A small network was shown many inputs. Here are its activations along a few directions, one row for each input.
Each table varies a few parts of the input and shows all the possible inputs, shuffled.
A made-up example of a description, with smaller parts first: one of 2 separate values, together with either a single point or one of 9 places along a line or (one of 4 places along a line, together with one of 5 places around a ring).
Shared parts are said once, and a part with two or three values counts as separate values.
(in the rows, 128 means zero)

A family of inputs:
row 1: [122 170 144 131 148 125 130 120  78 126 134  99 116]
row 2: [152 145 157 160 155 151 143 146 115 129 116 118 134]
row 3: [ 95 151 103  41 148 142 102 141 155 191 177  55 133]
row 4: [138  77 109 175  57 113 140 130 134  77 106 180 129]
row 5: [101 170 108 101 115 140 128 170 114 131 166  33 119]
row 6: [119  89 115 175  67 111 139 156 151  72 120 188 106]
row 7: [131  92  90 164  60 100 138 127 127  70 101 176 128]
row 8: [108 113  87 148  54  89 127 120 106  74 133 169 104]
row 9: [132 140 142  82 187 130 109  84 142 177 136 119 138]
row 10: [140 131 141  87 188 138 116 100 139 182 115 127 154]
row 11: [138 159 148 142 153 127 135 113 101 117 124  97 124]
row 12: [137  87 100 178  61 116 139 145 143  76 114 189 122]
row 13: [146 126 152 100 188 154 117 117 156 188 128 140 148]
row 14: [127 128 166  97 195 149 117 128 163 184 134 140 132]
row 15: [152 135 166 157 151 148 145 131 106 129 108 110 141]
row 16: [134 147 172 157 161 146 142 157 123 125 122 118 118]
row 17: [123 101  91 159  59  92 131 112 129  64 123 168 111]
row 18: [ 86 112  52 118  20 104 125 169 142  77 164 104 107]
row 19: [116 151 138  71 182 127 104  92 119 186 146 121 130]
row 20: [146 150 147 147 154 135 142 128  99 123 103 105 140]
row 21: [146 116 160  97 185 150 119 102 146 189 120 132 155]
Describe the family of inputs behind these rows. -> one of 3 separate values, together with either a single point or one of 6 places along a line
The inputs of row 20 and row 10 match in every part but the choice among 3 separate values. If row 1 is changed in the same way as row 20 into row 10, which row does it become? -> row 19
A walk changes only the place on the line of 6. It starts at row 6 and steps to row 12. List the rest of the walk in order. -> row 4, row 7, row 17, row 8
Which other rows does row 5 become when the choice among 3 separate values takes its other values? List them by row number. -> row 3, row 18

A family of inputs:
row 22: [114 137 113 132 104 131 129 154 135 114 138  95 119]
row 23: [111 131 112 121  99 130 131 155 132 113 145  89 118]
row 24: [149 103 145 157 134 132 136 129 148 117 108 178 130]
row 25: [138 137 148 157 138 120 137 115 109 105 116 140 119]
row 26: [117 110 112 122 106 118 118 121 148 129 134 145 129]
row 27: [134 105 136 143 118 125 128 116 128 127 113 164 133]
row 28: [114 137 108 117  99 126 128 147 120 118 155 100 122]
row 29: [121 135 124 139 114 129 138 154 121 109 124 103 126]
row 30: [144 137 146 163 130 134 143 139 111 108 123 128 130]
row 31: [108 137 110 111 108 112 122 124 117 115 148 112 111]
row 32: [131 156 157  82 205 147 118 116 128 191 132  96 146]
row 33: [110 143 111 122 113 113 120 123 121 115 141 117 112]
row 34: [122 118  99 110 101 116 122 116 132 119 138 123 127]
row 35: [138 103 130 144 120 132 129 131 140 127 112 173 127]
row 36: [124 124 100 121 106 116 120 115 135 120 131 129 128]
row 37: [118 103 106 112 104 124 122 137 156 128 141 149 122]
row 38: [152 118 137 156 131 124 137 108 123 109 106 151 135]
row 39: [145 104 150 156 131 125 135 114 136 118 109 168 136]
row 40: [124 141 119 135 114 125 135 147 109 114 134 114 130]
row 41: [115 104 111 111 101 117 120 122 144 128 141 140 128]
row 42: [122 151 145  64 190 148 112 117 139 195 153  82 138]
row 43: [142 131 151 167 130 138 146 147 123 103 113 117 126]
row 44: [116 142 109 128 105 127 126 146 123 119 148 106 123]
row 45: [118 141 121 129 122 111 129 123 107 111 127 126 119]
row 46: [133 137 132 150 116 134 136 141 103 118 126 124 127]
row 47: [152 151 184 110 221 157 126 109 130 185 121 110 147]
row 48: [128 107 118 129 118 123 128 136 146 123 120 164 130]
row 49: [141 152 169  97 207 157 119 111 122 195 125 106 143]
row 50: [120 109 107 123 109 125 120 136 160 128 134 155 123]
row 51: [141 118 123 143 118 124 130 110 116 119 109 147 132]
row 52: [132 122 110 128 115 115 129 115 121 115 117 138 135]
row 53: [131 131 136 154 116 138 139 149 115 113 117 113 123]
row 54: [124 109 123 128 115 116 127 121 134 124 120 154 136]
row 55: [127 137 134 144 124 121 130 118 101 114 120 136 116]
row 56: [124 157 146  75 195 149 110 116 142 196 146  87 140]
The inputs of row 35 and row 48 match in every part but one. If row 46 is changed in the same way as row 35 into row 48, which row does it become? -> row 40
Describe the family of inputs behind these rows. -> one of 5 places along a line, together with either a single point or one of 6 places along a line
A walk changes only the place on the line of 6. It starts at row 23 and steps to row 28. List the rest of the walk in order. -> row 31, row 34, row 41, row 37

A family of inputs:
row 57: [142 151 143 162 138 137 143 148  98 111 122 134 119]
row 58: [125  99  89 172  46 100 131 116 108  74 106 175 118]
row 59: [155 130 142 116 176 154 122 117 154 173 123 124 156]
row 60: [ 59 175  54  36  82 118 102 164 128 146 209   7 108]
row 61: [123 109 116 159  91 122 133 143 150  89 118 149 103]
row 62: [144 155 164  93 223 142 123 100 121 183 103 110 151]
row 63: [150 133 172 123 172 154 135 113 112 159 121  96 142]
row 64: [124 117 150 141 132 139 133 154 138 138 120 138 136]
row 65: [127  75  84 152  46  99 139 139 143  68 121 190 124]
row 66: [132 124 127 173  94 103 142 123 117  69 122 142 121]
row 67: [129 140 167  81 207 140 106  90 140 199 144 141 131]
Describe the family of inputs behind these rows. -> either a single point or (one of 2 separate values, together with one of 5 places along a line)
Which other rows does row 58 become when the choice among 2 separate values takes its other values? List them by row number. -> row 65
Which other rows does row 67 become when the choice among 2 separate values takes its other values? List them by row number. -> row 62

A family of inputs:
row 68: [100 109  69 158  27  92 133 155 128  51 138 150  99]
row 69: [ 93 115  65 152  12  93 134 157 114  49 151 122  97]
row 70: [108 159 111  82 135 128 116 124 114 151 157  65 128]
row 71: [115 153 114  88 150 127 116 122 127 153 143  94 130]
row 72: [108 180 146  55 195 154 110 130 124 201 170  37 132]
row 73: [105 132  90 122  73 121 129 156 126 102 152  86 118]
row 74: [131  82 105 190  47  97 142 128 132  50 109 197 110]
row 75: [146 126 151 120 170 132 124  95 132 152 114 140 141]
row 76: [143  99 130 160 108 125 137 127 144 103 109 161 131]
row 77: [161 105 153 189 126 133 149 130 124  99  87 177 137]
row 78: [150  88 127 219  65 105 153 131 113  46  86 213 116]
row 79: [128 154 164  71 213 159 112 119 137 213 144  94 144]
row 80: [145 147 186  93 230 158 118 102 142 202 127 112 145]
row 81: [163 153 209 121 248 166 129 105 122 198 104 128 151]
row 82: [126 106 108 137  91 126 131 144 139 113 126 143 130]
row 83: [114  89  83 168  30  98 135 145 127  60 126 179 109]
row 84: [129 133 129  98 153 133 118 112 127 163 131 123 140]
row 85: [115 174 149  61 210 153 110 128 137 203 157  66 134]
row 86: [164 131 174 149 188 140 136  98 112 148  91 157 147]
row 87: [113 126  94 127  88 120 129 154 139 103 139 115 120]
Describe the family of inputs behind these rows. -> one of 4 places along a line, together with one of 5 places along a line
Which other rows does row 69 become when the place on the line of 5 takes its other values? List them by row number. -> row 68, row 74, row 78, row 83
A walk changes only the place on the line of 4. It starts at row 83 and steps to row 82. List the rest of the walk in order. -> row 84, row 79
